These are the activations of a small neural network, seen along a few directions. Each row is one input.
Each table varies a few parts of the input and shows all the possible inputs, shuffled.
A made-up example of a description, with smaller parts first: one of 3 separate values, together with either a single point or one of 9 places along a line or (one of 4 places along a line, together with one of 8 places around a ring).
Shared parts are said once, and a part with two or three values counts as separate values.
(in the rows, 128 means zero)

Rows:
row 1: [164 187 104 143 185 137 155 148 127 181 152  70 115  83 145 174  83]
row 2: [216 160 141 118 105 109 157 116 125 161 170  93 107  90 142 196  92]
row 3: [137 161 119 148  95 187 130 106 109  99 133 166  98 151 169  87 125]
row 4: [ 90 137  87 182 148 170 149 106  99 118 120 169 109 103 134 124 129]
row 5: [ 62  77 116 123 102 112 114 151 120 119 158 123 172 143 114 123 142]
row 6: [167 154 100 132 107 176 115 102 142  97  93 145 104 157 144  91 131]
row 7: [142 124 120 139  76 113 128 115  82 127 101 167 107 136 178 123 136]
row 8: [207 189 167 147 116 164 150 128 140 135 156  60 114  96 141 135  99]
row 9: [124 132  63 163 154 154 128 106 136 117  78 149 110 110 110 129 136]
row 10: [154 142 110 132 110 188 121 103 131 105  95 139  91 166 145  94 126]
row 11: [123 105 135  92 128  52  87 113 117  80 105 131 137 154 128 118 156]
row 12: [105 129  79 175 153 168 139 108 102 130  92 160 119 116 116 131 127]
row 13: [109  95 148  98 125  69 100 115  82 105 119 133 150 164 132 119 163]
row 14: [ 72 138 115 109 142 146 112 111 178 117 104 142 159 131  87 122 142]
row 15: [170 169 111 169 198 123 139 135 152 200 158  76 108 101 144 157  86]
row 16: [ 95 143  87 188 144 163 142 115 101 124 109 171 123 115 131 138 130]
row 17: [106  91 149  92 131  68  92 117 104  90 104 121 132 170 127 128 149]
row 18: [166  88 175 112 173 116 132 200 185 158 179 106 143  86 127 153 100]
row 19: [139 184 183 106 174 143 156 203 163 171 138  82 144  80 101 137 122]
row 20: [140 120 119 130  75 119 133 107  81 122 110 165  96 128 182 108 140]
row 21: [167 116  98 121  87 102 123 105 119 110  70 148 103 137 156 112 128]
row 22: [154 101 111 123  91 116 130 108 106 120  69 138  91 151 158 119 122]
row 23: [ 55 133 125 119 138 156 132 113 151 133 121 147 175 145  91 124 141]
row 24: [222 139 148 146 118  92 143 100 153 178 171 100 107 104 142 177  88]
row 25: [143 167 191 135 185 127 139 190 186 190 140  93 137  90 101 122 123]
row 26: [102 108 148 114 115  62 105 129  83 106 137 140 149 168 144 132 185]
row 27: [ 48 143 129 135 131 150 142 123 150 129 136 154 176 151 105 131 148]
row 28: [152 110 113 125  85 116 128 107  82 130  81 157 108 140 163 112 124]
row 29: [ 68  65 113 108 108 119 105 142 121 122 143 116 168 135 100 114 127]
row 30: [200 152 188  84 149  71 163 178 124 138 176 104 120 111  87 176 119]
row 31: [ 79  75 106  99 114 106  89 137 153 100 125 115 149 121  98 112 122]
row 32: [140 164 120 155  97 181 125 111 110 103 123 169 107 156 167  97 124]
row 33: [ 43 138 129 122 132 155 152 113 151 123 148 151 168 137 107 114 150]
row 34: [108 121  74 168 158 167 132 108 121 126  82 143  98 122 109 138 131]
row 35: [ 55 129 126 107 141 157 114 114 166 128 109 136 152 144  84 132 139]
row 36: [ 99 101 149  98 120  67 112 114  81  96 151 136 139 153 149 110 190]
row 37: [214 170 174 172 131 149 136 113 163 152 159  66 114 110 141 119 100]
row 38: [163 105 167  84 162 133 149 213 162 142 178  94 151  77 125 168 106]
row 39: [203 131 198 116 159  53 148 163 151 155 177 115 114 123  89 156 111]
row 40: [149 152 113 139 105 186 122 104 110 109 106 158 108 160 152  89 120]
row 41: [ 63  62 115  98 110 118  86 145 139 114 130 107 143 135  94 124 118]
row 42: [ 58  71 114 110 101 117 119 143 119 116 172 118 160 129 116 107 148]
What do these inputs look like to the network?
Answer: one of 6 places around a ring, together with either one of 2 separate values or one of 5 places along a line
Changing only the place on the ring of 6 turns row 22 into row 41. The same change can be made to row 28. Which row results?
Answer: row 29
Start at row 21 and move only the place on the ring of 6, one step at a time. The first step leads to row 11. Which rows follow, in order?
Answer: row 31, row 14, row 9, row 6
Start at row 30 and move only the place on the ring of 6, one step at a time. The first step leads to row 38. Which rows follow, in order?
Answer: row 19, row 1, row 8, row 2
Which other rows does row 38 become when the choice among 2 separate values takes its other values? List them by row number.
Answer: row 18

Rows:
row 43: [118 112 100 134 113 133 115 108 108 106 101 148 116 143 139 114 135]
row 44: [115 133 148 114 152 128 130 154 155 141 147 104 149 115 105 137 125]
row 45: [147 114 147 109 118  89 124 137 117 129 143 115 129 129 136 137 130]
row 46: [ 93 123 103 143 118 146 120 107 112 113 108 153 128 145 137 108 142]
row 47: [101 121 102 138 108 143 121 105 108 109 101 154 124 144 135 111 140]
row 48: [120 118 151 108 128 127 124 149 151 128 144 116 145 127 114 122 128]
row 49: [130 123 139 124 153 111 134 147 148 150 155 102 141 107 108 153 116]
row 50: [240 198 143 165 142 164 163 128 142 167 139 101  80  94 158 147  83]
row 51: [112 119 102 133 110 133 117 100 113 110  96 153 120 148 137 114 138]
row 52: [140 125 140 125 159 103 139 155 137 154 147 109 133 101 114 157 118]
row 53: [ 93 125 105 134 111 151 124 108 113 108 111 158 131 146 134 111 141]
row 54: [127 127 158 108 126 109 124 138 133 121 143 123 140 138 120 124 140]
What do these inputs look like to the network?
Answer: either a single point or one of 5 places along a line or one of 6 places along a line

Rows:
row 55: [ 60 145 125 132 111 145 114  82 113  86  93 178 144 184 118  85 178]
row 56: [ 49  68 118  99  83  75 109 114  78  99 140 158 164 160 136 123 168]
row 57: [ 83 138 155 125 181 145 154 180 169 160 185 113 171  92  82 156 123]
row 58: [189 151 163 122 175  63 153 160 114 165 144 100 114  93 124 179 123]
row 59: [148 129  50 179 109 186 136  89 112 131  70 161  80 114 155 124  98]
row 60: [ 70  33 107  93  89  83  85 131  97  82 117 145 146 155 127 105 153]
row 61: [203 126 148 121 168  62 128 140 152 164 139  82 110 102 114 176 101]
row 62: [132 166  64 198 127 177 146  77  79 132 105 160  91 125 171 127 122]
row 63: [ 90 121 139 117 172 146 126 173 192 162 158  73 166  92  80 143 105]
row 64: [ 76 115 104 105 111 157  94 105 135  75  57 168 131 176 117  78 158]
row 65: [211 181 193 131 113 147 153 152 135 146 168 112 110 121 167 116 114]
row 66: [223 163 171 114  97 153 137 134 160 134 159  86 107 121 145 124  92]
Changing only one part turns row 64 into row 55. The same change can be made to row 61. Which row results?
Answer: row 58
What do these inputs look like to the network?
Answer: one of 2 separate values, together with one of 6 places around a ring
